Each row below holds a small network's activations on one input, seen along a few directions.
Each table varies a few parts of the input and shows all the possible inputs, shuffled.
Descriptions start from the smaller parts, as in this example, which fits no table here: one of 5 places around a ring, together with either a single point or (one of 2 separate values, together with one of 4 places along a line) or one of 9 places along a line.
Shared parts are said once, and a part with two or three values counts as separate values.

Other details of the inputs vary at random and push rows far along two fixed directions, the same in every table; ignore that.

A family of inputs:
row 1: [  0  16  -1   8   1  -5  32 -16  -7  13  26]
row 2: [ -4 -27 -13   7 -38   6 -56 -10   0 -18 -51]
row 3: [  6  24 -20  16  -3   5  24 -55  -4   0   7]
row 4: [ -9  -8  -6  -6 -19   5 -39  -2   5 -20 -23]
row 5: [-12 -40  13 -15  -2 -10 -35  41  14   2 -13]
row 6: [  4  37 -18   2   3  25  19 -58  -4 -16   5]
row 7: [  4 -37  30   3  16 -17 -51  71  13  -4 -35]
row 8: [  1  43 -18   1  -2  23  17 -52 -10 -17   7]
row 9: [ -3  15 -18  -5 -28  11 -36 -33   8 -28 -33]
row 10: [ 12  30 -10   8   5  -3  46 -29  -9   6  34]
row 11: [  3  20 -10  -1  14   2  22 -17  -2  -9  30]
row 12: [-12 -35  19   0  -3 -17  -5  50  -5  21  13]
row 13: [ -1  17  -8  -3  22  -6  24 -21   9   8  21]
row 14: [ -3 -19  14  -1  -2   0  10  23  -7  18   4]
row 15: [ -1   5 -22  -6 -28  23 -45 -35   3 -29 -51]
row 16: [  7  -4 -26   9 -57  20 -56 -37  -7 -42 -55]
row 17: [ -5   5  -5  -1  26  -4  21 -10   4   9  27]
row 18: [ -3  -8  -5 -10 -17   2 -36  -7  17 -15 -32]
row 19: [ -7 -31  16  -5   4 -10   7  43  -7  29   5]
row 20: [ -4   6  16   3  24  -7  59  20 -17  35  53]
row 21: [  4  12  -3  11   3  -2  31 -27  -2  12  20]
row 22: [  9 -15  31   1  28 -25 -14  61  17   9 -17]
row 23: [ -4 -21   1   8 -13   1 -10  -1  -2   2  -7]
row 24: [  8 -18  35  -1  28 -10 -11  73   4  10 -18]
row 25: [  5   7  13  -1  26  -9  63  24 -16  31  56]
row 26: [ -3 -17  17 -23  10  -8   1  55   1  11  14]
row 27: [ 10  44 -23  -1   1   9  20 -51   2 -21  13]
Description of these inputs: one of 3 separate values, together with either a single point or (one of 2 separate values, together with one of 4 places along a line).
- The inputs of row 23 and row 14 match in every part but the choice among 3 separate values. If row 7 is changed in the same way as row 23 into row 14, which row does it become? => row 24
- Which other rows does row 26 become when the choice among 3 separate values takes its other values? List them by row number. => row 11, row 27
- Which other rows does row 8 become when the choice among 2 separate values takes its other values? List them by row number. => row 20
- Which other rows does row 8 become when the choice among 3 separate values takes its other values? List them by row number. => row 4, row 9
